These are the activations of a small network on made-up records, seen along a few directions, one row for each record.
Each row is followed by the record's values for the fields SENUV, FIBI, FODET, FIVI.
Not every record has every field; a missing one is left out.
Other fields move the rows too, some of them a lot.
In the rows, 500 means zero.
Random noise pushes rows far along 17 fixed directions. That doesn't count. These rows show it; they differ only by the noise:
[378 571 502 301 581 455 694 543 707 534 623 544 584 756 466 452 511 442
 371 427 528 534 462 688 449 551 631 690 486 690 507]
[587 462 439 577 733 513 650 615 292 526 403 439 577 256 345 346 475 608
 434 511 357 277 466 327 612 482 548 312 611 403 236]
[391 302 480 474 504 493 521 513 275 466 497 586 648 460 582 552 286 622
 409 514 496 451 479 636 600 507 476 450 509 431 535]
[482 518 408 390 719 585 660 410 581 613 587 509 489 589 570 460 418 427
 496 524 423 496 501 669 430 371 475 492 461 650 521]
[307 555 613 574 473 555 585 153 706 585 531 347 344 572 537 487 855 394
 486 596 614 376 448 624 325 539 475 478 615 322 348]
[561 449 719 608 252 684 471 534 445 458 330 254 544 485 666 287 545 535
 699 415 739 484 551 387 290 463 321 815 541 601 498]
[562 461 669 456 349 572 468 564 426 544 436 425 497 419 656 435 605 496
 537 255 487 558 522 450 393 416 255 548 564 438 461]
[533 698 474 376 575 423 508 487 437 591 631 381 310 439 515 594 545 450
 727 619 606 502 408 505 481 452 671 446 347 391 532]
[552 390 482 448 556 552 455 668 277 562 579 427 629 477 313 515 372 406
 381 509 526 369 436 284 512 531 520 475 597 336 544]
[376 329 481 583 405 802 458 317 426 472 394 361 467 353 544 622 595 482
 490 618 625 680 519 518 449 510 359 514 532 482 455]
[472 649 623 503 426 462 510 388 456 533 544 523 380 429 485 497 555 519
 544 612 648 328 479 556 479 515 561 448 540 398 492]
[597 611 537 378 378 633 328 520 386 562 502 514 479 323 536 733 596 603
 735 337 458 691 521 377 499 605 530 566 457 260 573]
[639 462 512 528 455 376 538 511 638 456 378 562 502 511 465 382 563 481
 539 456 489 623 645 502 518 655 597 477 438 707 355]
[489 491 482 534 660 581 638 484 386 603 502 428 619 507 473 493 500 698
 580 545 462 377 462 558 485 592 508 546 500 398 399]
[620 450 688 499 402 477 559 444 567 503 406 631 552 523 521 512 566 375
 418 248 528 444 582 378 389 444 603 447 625 493 415]
[378 248 572 487 519 390 470 399 442 311 412 381 594 499 659 405 501 653
 774 292 410 491 552 512 547 473 389 406 579 455 395]
[487 782 629 344 619 506 525 451 568 516 620 650 379 471 381 488 539 471
 413 410 397 351 574 579 533 345 437 476 639 573 511]
[722 476 263 458 510 353 398 721 405 417 505 586 477 535 511 637 291 451
 377 450 341 552 388 211 630 352 644 561 414 581 691]
[632 556 365 499 604 432 474 520 525 584 428 606 474 335 597 384 382 346
 435 510 339 463 587 515 558 487 757 489 391 446 447]

[353 612 475 390 414 504 331 485 428 450 647 541 367 418 484 541 406 423
 389 631 524 466 429 575 603 402 398 501 550 427 722]	SENUV: tezit / FIBI: mevo / FODET: kamil
[702 674 705 545 527 476 427 711 241 612 476 481 421 322 408 538 455 485
 492 538 579 448 642 477 535 406 462 501 381 456 439]	SENUV: tezit / FIBI: fulo / FODET: kamil
[436 580 739 634 327 626 478 344 649 474 419 566 535 528 545 395 620 471
 399 400 543 335 612 539 378 491 360 658 698 478 492]	SENUV: mose / FIBI: mevo / FODET: kamil
[632 563 546 547 504 461 394 378 579 510 406 571 340 366 565 582 607 312
 528 385 403 552 617 429 474 354 583 366 485 420 430]	SENUV: segul / FIBI: mevo / FODET: kamil / FIVI: dilo
[619 559 547 437 545 350 681 583 499 614 584 516 547 569 507 400 465 510
 626 452 545 427 433 494 449 546 557 402 464 555 461]	SENUV: masu / FIBI: fulo / FODET: kamil / FIVI: nad
[392 328 455 639 603 538 654 402 582 499 391 442 703 633 576 527 587 574
 395 417 416 459 447 553 451 534 574 628 536 427 339]	SENUV: segul / FIBI: fulo / FODET: kamil / FIVI: nad
[510 403 306 443 601 689 440 537 348 472 456 374 474 215 596 404 249 289
 617 607 532 557 463 370 528 282 619 434 447 503 574]	SENUV: tezit / FIBI: fulo / FODET: kamil / FIVI: dilo
[444 389 528 483 614 683 609 433 398 428 469 582 638 419 447 518 368 564
 389 396 419 458 501 507 539 327 395 505 677 657 493]	SENUV: masu / FIBI: fulo / FODET: kamil
[562 524 714 439 551 442 703 491 536 609 501 565 569 541 481 377 603 512
 600 351 568 420 553 627 370 507 485 295 539 476 327]	SENUV: tezit / FIBI: mevo / FODET: kasa / FIVI: dilo
[614 562 496 477 360 599 533 464 487 598 573 563 506 523 538 410 437 563
 572 490 545 291 316 329 376 483 417 491 667 423 687]	SENUV: tezit / FIBI: fulo / FODET: kamil / FIVI: dilo
[338 491 363 398 628 513 693 630 614 464 533 390 623 525 320 225 447 554
 444 624 546 468 432 531 595 728 682 590 541 677 386]	SENUV: tezit / FIBI: fulo / FODET: kamil
[367 557 676 593 501 594 518 347 468 516 469 442 591 520 581 509 524 488
 511 462 615 213 504 529 388 434 639 696 598 232 469]	SENUV: geg / FIBI: fulo / FODET: kamil / FIVI: nad
[497 471 596 520 469 470 459 428 587 481 393 551 441 434 500 547 640 400
 416 388 460 570 644 506 502 524 553 412 523 449 357]	SENUV: mose / FIBI: mevo / FODET: kamil / FIVI: dilo
[245 462 492 374 576 369 618 555 578 413 616 522 599 671 359 417 498 531
 318 496 497 379 396 620 577 584 561 502 600 506 464]	SENUV: relad / FIBI: mevo / FODET: kamil / FIVI: dilo
[472 494 575 524 715 664 477 372 507 399 440 388 577 509 332 641 569 488
 628 339 446 400 578 255 472 377 685 570 668 435 401]	SENUV: segul / FIBI: fulo / FODET: kasa
[409 323 584 527 542 411 573 429 479 506 603 347 469 719 580 615 524 395
 521 562 650 505 471 585 395 383 347 357 448 533 507]	SENUV: mose / FIBI: fulo / FODET: kasa / FIVI: dilo
[622 785 580 402 537 764 384 477 451 482 527 609 490 262 268 571 456 518
 635 428 489 492 604 296 523 459 600 617 636 555 602]	SENUV: masu / FIBI: fulo / FODET: kasa / FIVI: nad
[637 598 532 458 317 475 530 647 350 483 525 596 396 467 577 657 457 540
 457 481 634 565 369 420 477 313 439 461 428 570 655]	SENUV: geg / FIBI: mevo / FODET: kasa
[365 559 445 526 614 498 666 542 485 433 440 462 526 364 548 363 443 475
 388 582 542 358 421 553 559 379 736 529 495 510 367]	SENUV: geg / FIBI: fulo / FODET: kasa / FIVI: dilo
[412 655 394 270 411 546 525 477 639 533 562 596 300 289 597 423 593 375
 401 418 423 574 388 521 527 431 503 348 587 450 534]	SENUV: geg / FIBI: mevo / FODET: kamil / FIVI: dilo
[684 615 586 581 554 514 559 526 438 568 465 727 587 573 302 723 565 765
 412 456 408 467 596 506 545 623 497 510 505 524 428]	SENUV: geg / FIBI: fulo / FODET: kasa
[670 400 510 623 519 311 462 571 495 506 512 484 505 698 584 372 278 348
 534 611 562 394 595 511 434 416 437 496 369 673 625]	SENUV: mose / FIBI: mevo / FODET: kamil / FIVI: dilo
[561 446 659 711 481 231 481 449 415 576 459 476 587 640 606 557 521 581
 582 530 571 303 565 573 467 654 678 538 367 240 405]	SENUV: mose / FIBI: fulo / FODET: kasa / FIVI: nad
[555 403 628 621 235 380 379 483 451 342 337 535 409 450 640 532 500 496
 521 472 642 576 570 446 513 446 508 528 446 597 499]	SENUV: relad / FIBI: fulo / FODET: kamil / FIVI: dilo
[734 525 387 543 509 725 566 346 623 779 534 636 591 489 574 390 306 358
 670 640 563 396 559 452 287 664 668 419 468 468 653]	SENUV: mose / FIBI: fulo / FODET: kasa / FIVI: dilo
[546 638 521 418 241 427 555 598 542 549 546 631 341 466 651 513 549 464
 279 439 551 510 328 485 473 382 404 456 518 531 611]	SENUV: mose / FIBI: fulo / FODET: kamil
[535 638 463 428 623 406 425 549 568 412 510 451 446 531 425 549 498 471
 682 445 453 535 544 417 548 443 729 589 422 525 511]	SENUV: segul / FIBI: mevo / FODET: kamil / FIVI: dilo
[625 593 538 483 419 486 562 469 647 555 532 492 373 501 421 417 550 261
 568 602 711 546 525 402 384 540 674 418 448 668 492]	SENUV: relad / FIBI: fulo / FODET: kasa
[574 570 450 435 447 360 478 501 685 490 546 472 380 616 487 474 573 444
 631 502 545 539 469 394 462 577 624 479 465 574 544]	SENUV: segul / FIBI: fulo / FODET: kamil / FIVI: dilo
[541 538 485 548 527 484 355 458 478 508 516 465 451 490 468 570 529 498
 583 583 457 574 617 553 545 586 469 559 412 476 504]	SENUV: geg / FIBI: fulo / FODET: kasa
[403 608 454 389 555 367 265 574 517 448 695 524 408 608 330 699 586 530
 389 515 310 587 521 552 686 549 330 508 501 407 618]	SENUV: tezit / FIBI: fulo / FODET: kasa
[478 584 417 473 467 419 571 515 629 532 484 521 462 597 679 288 510 759
 567 502 366 464 440 678 516 593 363 622 463 590 534]	SENUV: tezit / FIBI: mevo / FODET: kamil / FIVI: dilo
[617 431 470 545 630 368 534 606 436 582 485 543 621 565 479 481 404 502
 549 528 447 544 597 617 513 611 611 477 310 507 422]	SENUV: relad / FIBI: mevo / FODET: kasa / FIVI: dilo
[510 529 388 579 580 611 546 278 479 433 539 545 391 573 532 683 430 612
 623 692 528 529 426 540 488 287 391 440 466 684 661]	SENUV: tezit / FIBI: mevo / FODET: kasa / FIVI: nad
[472 448 606 398 519 241 314 381 390 360 647 640 395 545 432 594 379 559
 594 435 408 384 566 548 645 384 343 247 612 484 628]	SENUV: masu / FIBI: fulo / FODET: kamil

Which values does each new row have?
[538 494 775 571 572 403 470 606 451 444 495 473 727 684 281 443 445 602
 617 444 593 319 732 499 497 683 529 649 529 530 421]	SENUV: mose / FIBI: fulo / FODET: kamil / FIVI: dilo
[359 359 436 485 536 673 602 450 495 610 496 518 676 499 667 438 404 539
 452 483 456 537 500 690 449 581 447 590 481 452 498]	SENUV: relad / FIBI: fulo / FODET: kamil / FIVI: nad
[512 406 677 495 629 354 455 520 222 377 531 707 552 385 391 487 180 554
 497 529 475 348 723 646 699 362 328 178 561 645 485]	SENUV: masu / FIBI: fulo / FODET: kamil / FIVI: dilo
[428 537 629 487 338 571 526 555 431 282 391 426 431 310 496 335 479 584
 613 518 699 533 502 452 539 374 381 477 585 714 476]	SENUV: tezit / FIBI: mevo / FODET: kamil / FIVI: dilo
[500 533 327 483 447 506 359 595 453 395 466 614 559 400 499 566 314 595
 492 542 420 507 460 366 660 559 715 595 483 425 658]	SENUV: tezit / FIBI: fulo / FODET: kamil / FIVI: dilo
[445 368 651 373 555 520 586 477 313 427 530 413 586 420 464 707 463 381
 643 316 692 495 402 297 439 324 775 334 573 351 453]	SENUV: masu / FIBI: fulo / FODET: kasa / FIVI: dilo
[668 268 412 577 543 353 459 579 470 503 420 470 519 559 601 526 410 280
 452 451 447 629 542 402 475 405 603 429 338 557 462]	SENUV: relad / FIBI: fulo / FODET: kasa / FIVI: dilo
[427 534 497 285 523 552 471 600 561 484 531 520 604 452 483 446 500 478
 561 267 406 633 526 519 533 565 587 578 540 481 500]	SENUV: segul / FIBI: mevo / FODET: kasa
[329 287 500 548 465 523 629 216 559 345 495 645 605 683 552 590 331 651
 596 629 683 505 527 691 505 560 520 360 541 739 596]	SENUV: mose / FIBI: mevo / FODET: kasa / FIVI: nad
[509 618 456 374 432 523 549 552 540 509 565 673 447 397 483 480 511 531
 376 422 403 502 383 478 551 450 402 398 607 554 561]	SENUV: relad / FIBI: fulo / FODET: kamil / FIVI: dilo
[400 398 306 478 633 488 581 551 452 622 542 500 535 376 569 305 270 275
 269 740 500 485 480 710 575 535 603 415 388 524 459]	SENUV: masu / FIBI: fulo / FODET: kamil / FIVI: nad
[504 562 340 638 499 654 525 488 626 516 406 554 524 426 656 444 493 543
 293 496 280 463 468 464 533 463 430 712 550 539 529]	SENUV: mose / FIBI: fulo / FODET: kamil / FIVI: dilo
[386 529 558 474 607 655 394 430 356 428 533 400 509 412 492 571 408 458
 640 500 536 435 511 490 486 298 518 578 529 391 580]	SENUV: relad / FIBI: mevo / FODET: kasa / FIVI: dilo
[630 533 527 553 442 667 564 614 309 661 473 441 454 424 471 732 636 569
 326 471 529 533 369 334 436 432 384 539 507 370 464]	SENUV: geg / FIBI: fulo / FODET: kamil
[489 464 525 412 447 600 746 460 566 454 544 628 674 602 321 505 465 551
 531 452 696 415 363 357 401 607 702 402 692 596 526]	SENUV: geg / FIBI: mevo / FODET: kasa / FIVI: dilo
[424 473 614 547 454 652 554 448 438 421 363 528 580 371 498 516 427 503
 462 472 664 350 527 386 481 432 745 540 620 426 450]	SENUV: tezit / FIBI: fulo / FODET: kamil / FIVI: dilo
[641 645 472 541 665 790 646 529 564 608 382 467 567 459 446 408 497 642
 643 521 456 549 641 519 404 537 479 686 438 717 419]	SENUV: mose / FIBI: mevo / FODET: kamil / FIVI: dilo
